These are the activations of a small neural network, seen along a few directions. Each row is one input.
Each table varies a few parts of the input and shows all the possible inputs, shuffled.
Descriptions start from the smaller parts, as in this example, which fits no table here: values(3) and (point or ring(9) or (line(6) and ring(8))).
Shared parts are said once, and a part with two or three values counts as separate values.

Other details of the inputs shift rows strongly along two fixed directions, in all tables alike. That doesn't count.

Rows:
R1: [-29,-7,-79,-40,-67,11,-8,-5,-26,-5,-1,-1,-12,-6]
R2: [24,10,46,10,38,34,-20,-57,47,45,0,25,12,0]
R3: [-24,-24,-61,-37,-31,-8,-1,26,-12,-11,-19,21,18,-3]
R4: [-30,-1,96,-1,51,-26,-12,63,-60,-37,-6,-40,8,2]
R5: [-12,-17,-36,-34,-62,-26,19,1,-4,-3,-2,-22,-17,-12]
R6: [-31,17,98,12,36,-16,-9,31,-83,-32,-4,-41,-14,-6]
R7: [-20,-6,-41,-26,-62,-5,10,-7,-9,-31,2,-22,-17,-16]
R8: [-32,14,81,-11,55,-12,-28,41,-88,25,-5,-33,-18,10]
R9: [-11,-15,-92,-8,-53,-22,9,45,2,-18,2,-7,13,15]
R10: [46,19,7,42,39,13,12,-33,54,23,14,33,5,-3]
R11: [-32,11,74,3,27,-22,-2,43,-78,-27,-8,-38,-23,-15]
R12: [-14,-14,-41,-29,-62,-9,11,-8,-9,-20,-4,-30,-14,-15]
R13: [43,3,38,10,25,-3,12,-49,68,7,-2,27,-14,-9]
R14: [38,15,14,35,29,17,15,-41,59,43,16,13,14,10]
R15: [39,3,37,17,24,4,9,-47,66,0,1,33,-11,-20]
R16: [-33,-1,72,-7,38,-32,-2,62,-63,-40,-16,-37,11,-5]
R17: [-11,-24,-61,-40,-71,-35,21,6,-3,-10,-2,-16,-29,-13]
R18: [-22,31,67,26,52,1,-12,40,-88,6,9,-67,4,12]
R19: [-35,5,108,5,51,-30,-25,72,-66,-36,-13,-51,1,11]
R20: [20,7,22,19,26,36,-12,-60,41,17,-2,52,6,0]
R21: [-9,-6,-54,1,-11,-17,20,40,-11,-16,-1,-3,27,5]
R22: [-8,3,-70,8,-46,-7,19,9,-28,-13,10,-3,-1,1]
R23: [-19,-20,-64,-25,-76,-12,13,-7,-15,-39,0,-13,-20,-18]
R24: [40,-1,-8,31,16,22,4,-5,77,5,9,26,25,25]
R25: [-23,20,79,-12,58,-16,-27,44,-92,16,-10,-23,-19,7]
R26: [22,5,22,8,26,44,-18,-64,49,32,-3,25,9,1]
R27: [-22,-19,-74,-48,-67,-9,2,4,-21,23,-5,0,-11,-3]
R28: [28,-10,26,7,28,36,-24,-20,72,14,-9,47,18,20]
R29: [-5,1,-67,-7,-48,-11,15,10,-18,14,12,-27,4,0]
R30: [-15,5,-92,-8,-63,1,16,7,-20,-11,16,-21,-3,0]
R31: [32,6,20,10,35,24,-12,-46,48,29,-3,54,-3,-9]
R32: [48,15,-14,28,24,4,19,-33,56,28,11,28,0,6]
R33: [-22,5,122,5,55,-16,-24,72,-58,-35,-9,-49,-1,16]
R34: [-22,-11,-60,-27,-42,1,0,7,-28,1,-10,19,-16,-13]
R35: [21,-12,20,6,40,27,-15,-28,65,13,-5,53,29,8]
R36: [19,4,20,18,28,44,-19,-64,43,15,1,42,4,0]
R37: [20,-8,22,11,34,25,-26,-26,72,15,-12,48,21,15]
R38: [37,16,21,36,43,9,11,-31,48,38,15,12,2,11]
R39: [-12,-15,-37,-32,-64,-20,12,-4,-6,-9,-1,-27,-12,-17]
R40: [34,17,6,50,31,33,5,-51,48,9,17,21,12,6]
R41: [-10,-19,-93,-12,-47,-20,20,43,-5,-19,8,-2,20,7]
R42: [-7,1,-73,5,-38,-10,24,20,-23,-5,6,-2,-8,-7]
Each input here is: values(3) and (line(4) or ring(10)).
The inputs of R39 and R29 match in every part but the values(3) part. If R13 is changed in the same way as R39 into R29, which row does it become?
Answer: R32
Change only the values(3) part in R33. List by row number the other rows that result.
Answer: R24, R28
Change only the line(4) part in R28. List by row number the other rows that result.
Answer: R3, R35, R37

Rows:
R43: [16,17,35,30,42,7,0,1,4,18,10,-3,8,12]
R44: [-8,5,29,0,21,15,-16,-8,-13,12,-4,6,2,2]
R45: [-12,-18,-77,-36,-57,-2,0,-2,-4,3,-5,10,-7,-5]
R46: [7,-8,32,3,32,11,-16,2,33,-5,-11,27,19,9]
R47: [29,-10,-23,-2,-26,7,14,-50,71,5,1,26,-8,-11]
R48: [32,2,-48,18,-10,16,17,-37,62,18,11,25,11,3]
R49: [-20,-14,-48,-34,-37,-13,-3,20,-29,3,-9,3,-10,-4]
R50: [-28,-5,1,-25,-24,-34,6,36,-60,-18,-4,-35,-21,-10]
R51: [-28,18,23,12,20,-14,-4,50,-83,-4,7,-45,1,10]
R52: [-25,3,15,-17,-14,-20,0,27,-55,-16,-3,-40,-18,-10]
R53: [-4,-5,-89,-6,-55,-3,16,4,-6,-7,9,-2,0,0]
R54: [-22,-8,-28,-23,-48,-19,8,12,-37,-19,-2,-26,-16,-12]
R55: [15,1,17,29,35,5,3,15,34,-6,3,11,26,13]
R56: [3,2,88,16,53,-6,-8,15,8,-24,-7,-9,9,4]
R57: [-6,7,30,2,23,18,-18,-11,-12,7,-3,8,0,1]
R58: [10,2,30,2,28,15,-15,-20,18,20,-4,20,1,5]
R59: [35,0,-47,18,-8,9,20,-31,64,20,9,31,9,2]
R60: [6,12,58,16,26,11,-4,-23,4,-6,1,-7,-7,-8]
What do these inputs look like to the network?
Answer: values(3) and (point or line(5))
The inputs of R43 and R47 match in every part but the values(3) part. If R51 is changed in the same way as R43 into R47, which row does it become?
Answer: R54

Rows:
R61: [10,-17,-26,-26,-24,13,-7,-33,58,10,-6,24,3,6]
R62: [-15,-2,-59,-20,-40,-26,9,58,-39,-30,1,-31,-16,-7]
R63: [23,-5,-41,15,-4,13,7,-32,58,42,3,45,13,10]
R64: [7,1,58,-5,34,-14,-4,-7,-2,4,-8,-14,1,-12]
R65: [1,1,-60,-7,-21,15,7,-11,-6,6,6,9,13,-1]
R66: [22,17,40,18,54,13,-12,7,-3,11,3,17,-3,9]
R67: [22,20,38,18,42,0,1,11,-12,8,9,-4,-12,5]
R68: [10,-16,-25,-12,-33,26,-13,-38,50,4,1,26,-6,0]
R69: [11,1,-46,9,-3,28,3,-23,43,-5,3,16,27,-5]
R70: [20,4,-49,13,-13,19,17,-30,52,-5,9,3,19,-10]
R71: [5,3,46,36,32,-11,9,20,6,-1,8,-11,20,19]
R72: [23,-12,-42,13,-14,4,3,-12,55,-19,1,40,6,14]
R73: [-30,-14,-37,-35,-68,-14,-5,26,-45,-17,3,-38,-26,-5]
R74: [-31,11,98,0,52,-24,-3,31,-82,-16,-4,-36,-20,-15]
R75: [3,-1,19,6,-6,1,13,-30,15,-7,-7,13,-15,-19]
R76: [-27,14,99,-13,49,-24,-16,42,-69,-3,-10,-56,-7,2]
R77: [7,7,65,-2,33,4,-11,-14,18,12,0,-16,-3,8]
R78: [7,-2,-7,12,16,10,3,15,30,9,-2,13,27,3]
R79: [8,27,37,34,45,12,-4,-25,-10,26,13,-13,4,6]
R80: [-33,-26,-57,-57,-55,-34,-2,35,-50,-18,-17,-16,-5,-15]
R81: [-27,-19,-38,-40,-63,-19,-4,26,-43,-11,-4,-43,-23,3]
R82: [35,8,10,25,24,11,18,-20,47,35,10,18,15,5]
R83: [-15,-11,-36,-26,-54,10,-9,-2,-6,-14,-4,8,-13,-8]
R84: [22,-8,-10,8,-18,32,2,-63,70,2,-7,53,1,-13]
R85: [22,2,0,15,23,15,7,-7,31,31,4,28,20,9]
R86: [12,-17,-27,-28,-19,5,-1,-32,57,7,-13,27,6,-3]
R87: [16,-4,-49,-3,-10,8,0,8,36,-14,-2,23,2,-2]
R88: [-10,-2,55,-1,39,1,-5,-11,-14,-7,-8,16,-7,-14]
R89: [-33,-21,-55,-12,-46,-28,9,61,-43,-21,-2,-14,15,17]
R90: [-26,-4,-60,-14,-47,-33,15,45,-54,17,4,-28,-10,6]
R91: [31,17,3,27,26,25,12,-44,35,20,15,9,15,-1]
R92: [-18,12,86,-5,47,-27,-7,18,-55,-6,-3,-29,-8,-13]
R93: [19,-7,-39,24,-7,24,6,-43,62,-10,7,33,30,11]
R94: [21,23,42,29,47,-1,-7,-6,-1,21,8,2,-18,9]
R95: [-31,-10,-49,-37,-81,-15,3,26,-48,-24,0,-30,-27,-13]
R96: [8,18,32,19,46,4,-19,7,-17,18,2,12,-13,13]
R97: [-36,-21,-52,-52,-52,-34,2,26,-50,-20,-11,-5,-10,-19]
R98: [-2,12,63,16,16,8,-2,-15,-11,-6,-4,-7,-12,-11]
R99: [-36,-26,-56,-50,-69,-11,-14,31,-46,-13,-10,-26,-16,6]
R100: [20,11,50,36,43,-5,-1,7,15,-17,7,0,0,17]
R101: [1,14,39,37,34,4,2,-4,-7,-15,11,-21,20,13]
R102: [10,14,-8,23,23,25,-7,-39,17,27,7,20,12,7]
R103: [6,-14,-25,-5,-27,14,9,-43,41,-6,-13,45,-7,-18]
R104: [-31,19,72,15,50,-23,-4,85,-83,-5,1,-63,11,6]
What do these inputs look like to the network?
Answer: values(2) and (ring(10) or (values(3) and line(4)))
The inputs of R87 and R62 match in every part but the values(2) part. If R68 is changed in the same way as R87 into R62, which row does it become?
Answer: R73
Change only the values(2) part in R92. List by row number the other rows that result.
Answer: R97
Change only the values(3) part in R72. List by row number the other rows that result.
Answer: R89, R93

Rows:
R105: [-12,19,32,19,32,-19,5,47,-58,1,6,-37,-8,1]
R106: [-15,21,45,31,39,6,-5,25,-52,-9,3,-19,7,12]
R107: [-13,-15,-53,-29,-61,-13,16,-9,-10,-18,-2,11,-23,-18]
R108: [-41,2,53,-22,27,-18,5,8,-66,10,-11,-39,22,-23]
R109: [-13,8,54,0,48,-7,-14,36,-45,-14,-6,3,1,-1]
R110: [35,-7,15,21,27,15,1,-40,74,2,0,57,12,-3]
R111: [-16,14,62,-6,38,-1,-15,9,-56,-6,-5,-4,-17,-13]
R112: [-1,-18,-60,-27,-56,-24,11,26,13,-5,-5,-4,-2,-1]
R113: [19,-12,14,5,35,11,18,-52,79,24,-9,33,54,-14]
R114: [28,-10,5,7,4,19,0,-22,73,12,1,19,16,8]
R115: [40,-1,10,6,30,16,-7,-35,78,28,-5,49,12,7]
R116: [-5,-8,-91,-12,-57,-31,30,25,-17,-12,8,-21,-12,-4]
R117: [-15,20,24,9,43,-13,-5,44,-70,10,1,-19,-8,4]
R118: [-8,-3,-98,-26,-54,-17,9,27,-29,14,3,-2,-7,3]
R119: [-18,7,54,3,45,5,-22,33,-45,-17,-13,-3,8,5]
R120: [29,9,-3,38,26,37,-8,-50,66,23,11,35,21,11]
R121: [-32,-18,-68,-40,-78,-6,1,0,-20,-16,-4,-12,-17,-6]
R122: [-18,12,70,7,23,4,-13,8,-45,-19,-7,-28,-9,-10]
R123: [-19,-22,-72,-41,-67,-26,10,5,-26,-5,-8,1,-31,-18]
R124: [-18,2,58,10,38,-1,-21,31,-43,-19,-11,-7,8,7]
R125: [-3,-21,-60,-21,-52,-25,21,17,8,-36,1,1,-2,-9]
R126: [-24,-24,-75,-28,-68,-14,10,27,-14,-34,-11,4,-1,0]
R127: [30,14,-7,30,33,43,-9,-49,63,25,9,39,21,10]
R128: [-19,-14,-55,-29,-68,1,0,-9,1,-15,-2,-13,-12,-13]
R129: [-10,-28,-65,-32,-53,-7,-3,19,3,0,-4,5,3,9]
R130: [-25,6,54,-6,19,-13,-13,19,-70,-12,-3,-15,-20,-13]
R131: [-17,10,62,-14,33,10,-26,11,-51,16,-4,-21,-11,3]
R132: [-18,2,45,-7,26,-24,-18,51,-53,5,-7,-21,-2,12]
R133: [-24,15,42,12,53,-10,12,16,-52,20,1,-33,43,-8]
R134: [-19,19,33,20,30,-12,4,41,-68,-10,9,-21,-3,5]
R135: [-17,5,66,-7,27,4,-25,9,-49,14,-2,-25,-11,5]
R136: [-20,15,33,12,26,-1,-8,43,-62,12,9,-38,3,21]
R137: [6,-2,-76,-8,-51,-22,22,14,0,3,11,-19,-2,5]
R138: [37,-9,13,18,31,8,2,-37,79,16,-5,51,6,0]
R139: [41,12,3,45,23,28,13,-52,71,-2,11,23,20,4]
R140: [24,-3,10,4,5,7,11,-51,56,15,-3,32,-17,-10]
R141: [-10,7,63,11,37,-13,-4,39,-33,-23,-2,-15,2,-4]
R142: [-12,4,60,6,43,-20,-4,40,-33,-5,-7,-13,-6,7]
R143: [35,3,25,8,11,16,2,-63,73,30,0,34,-7,-1]
R144: [19,9,-12,30,11,30,1,-37,54,14,11,23,17,13]
R145: [-27,-18,-67,-34,-78,-8,9,-1,-26,-27,-9,-3,-19,-12]
R146: [34,-5,18,21,24,15,9,-39,79,-2,1,53,11,-1]
R147: [-11,6,52,-3,52,-14,-13,40,-40,1,-11,-4,-5,3]
R148: [-4,21,43,21,43,-10,-12,32,-51,23,6,-21,1,15]
R149: [-6,23,47,30,41,-6,3,32,-47,-9,11,-23,2,-2]
R150: [13,1,3,-4,6,35,-16,-57,50,14,-3,32,0,-6]
R151: [-13,-24,-76,-32,-62,-33,19,37,-5,-20,-8,-6,-12,-10]
R152: [40,10,0,38,32,15,18,-43,70,26,9,38,4,5]
R153: [22,-7,4,12,6,17,-2,-31,74,-10,3,14,20,8]
R154: [-10,-18,-53,-35,-68,-2,5,-4,1,0,-1,-16,-15,-9]
R155: [26,6,-14,35,15,28,2,-40,44,7,5,36,15,4]
R156: [-14,-19,-54,-37,-66,-2,5,-7,-4,4,-2,-7,-17,-1]
R157: [-12,-4,-78,-3,-53,3,8,12,-1,-9,9,-14,6,2]
R158: [25,-9,-3,-4,15,26,-11,-25,61,21,-3,36,15,11]
R159: [46,-2,19,16,20,4,7,-36,91,13,2,24,13,8]
R160: [-5,24,46,21,40,-10,-3,33,-46,20,7,-26,0,17]
R161: [-32,0,44,-3,25,-5,-29,44,-53,-13,-6,-23,8,12]
R162: [28,2,25,14,8,29,-4,-71,79,3,5,15,4,-4]
R163: [-14,13,60,-9,42,-8,-14,12,-51,8,-9,-11,-23,-10]
R164: [31,6,-14,32,18,16,10,-36,44,11,11,42,8,-2]
R165: [33,1,26,19,9,26,5,-72,73,-8,0,24,2,-10]
R166: [-7,19,47,22,36,6,-8,34,-41,13,11,-40,8,15]
R167: [-16,-21,-66,-44,-80,-14,10,3,-14,-11,2,-30,-17,-5]
R168: [-15,6,62,13,34,-1,-12,36,-33,-27,-9,-21,9,3]
R169: [-18,-5,-98,-17,-54,0,8,19,-35,-15,-1,5,0,-2]
R170: [-11,-11,-95,-15,-53,-25,18,25,-28,1,3,0,-13,-3]
R171: [33,-9,18,13,19,26,-2,-37,84,20,1,35,17,16]
R172: [-14,-14,-93,-20,-61,-6,6,24,-27,9,8,-10,-1,10]
R173: [47,15,3,36,23,17,11,-39,75,33,12,23,12,6]
R174: [-19,-19,-71,-33,-46,2,-9,16,1,-13,-8,11,6,3]
R175: [-16,-13,-75,-52,-68,-18,1,7,-27,8,-8,-1,-24,-11]
R176: [27,10,-11,32,10,24,5,-39,60,4,15,6,19,10]
R177: [-11,11,68,2,31,-14,-4,15,-40,-1,-5,-29,-23,-13]
R178: [-14,-9,-98,-28,-55,-1,4,25,-30,11,5,-7,-1,8]
R179: [-15,-17,-66,-35,-75,-26,21,1,-20,-33,1,-13,-23,-22]
R180: [-5,5,61,7,42,-25,0,38,-27,-15,-3,-29,-4,4]
R181: [24,-5,16,19,20,29,-7,-42,85,5,0,38,20,12]
R182: [-12,16,34,13,25,-6,-4,41,-56,2,13,-55,5,18]
R183: [38,-3,18,15,21,10,3,-35,85,23,-2,40,11,11]
R184: [38,12,2,46,22,34,9,-47,69,4,8,30,19,0]
R185: [-17,-18,-58,-27,-62,-1,0,-14,-15,-18,-9,10,-15,-14]
R186: [-20,6,61,8,33,1,-21,37,-27,-16,-3,-30,11,9]
R187: [-7,-7,-89,-9,-61,-24,29,21,-22,-27,13,-14,-5,-7]
R188: [-12,11,66,-5,29,-12,-20,12,-48,17,-5,-20,-17,0]
R189: [-4,-16,-54,-30,-58,-26,21,-7,1,-14,-2,-12,-27,-18]
R190: [-17,-1,50,-6,20,-14,-11,49,-42,-12,0,-47,6,16]
R191: [-21,13,61,-4,34,11,-23,5,-57,-10,-11,-10,-10,-7]
R192: [-9,15,70,-2,24,-12,-11,16,-39,10,-3,-34,-16,-5]
R193: [-31,-20,-71,-40,-75,-5,-8,-1,-25,-12,-5,-7,-15,-9]
R194: [31,11,-18,25,24,22,8,-35,41,13,9,46,9,-4]
R195: [33,1,13,2,-3,3,7,-52,63,16,3,10,-8,-5]
R196: [26,0,13,9,-1,14,10,-52,55,-3,2,29,-9,-21]
R197: [-12,5,62,13,35,-7,-9,31,-32,-33,-6,-28,10,6]
What do these inputs look like to the network?
Answer: values(3) and (point or (line(5) and ring(6)))
The inputs of R166 and R114 match in every part but the values(3) part. If R134 is changed in the same way as R166 into R114, which row does it become?
Answer: R146
The inputs of R123 and R170 match in every part but the values(3) part. If R191 is changed in the same way as R123 into R170, which row does it become?
Answer: R169
Change only the ring(6) part in R153. List by row number the other rows that result.
Answer: R125, R159, R180, R190, R197
Change only the ring(6) part in R194. List by row number the other rows that result.
Answer: R117, R118, R127, R169, R178
Start at R115 and move only the line(5) part, one step at a time. The first step leads to R132. Which rows follow, in order?
Answer: R183, R112, R159
Start at R189 and move only the line(5) part, one step at a time. The first step leads to R177. Which rows follow, in order?
Answer: R140, R123, R163
Change only the values(3) part in R155. List by row number the other rows that result.
Answer: R124, R185
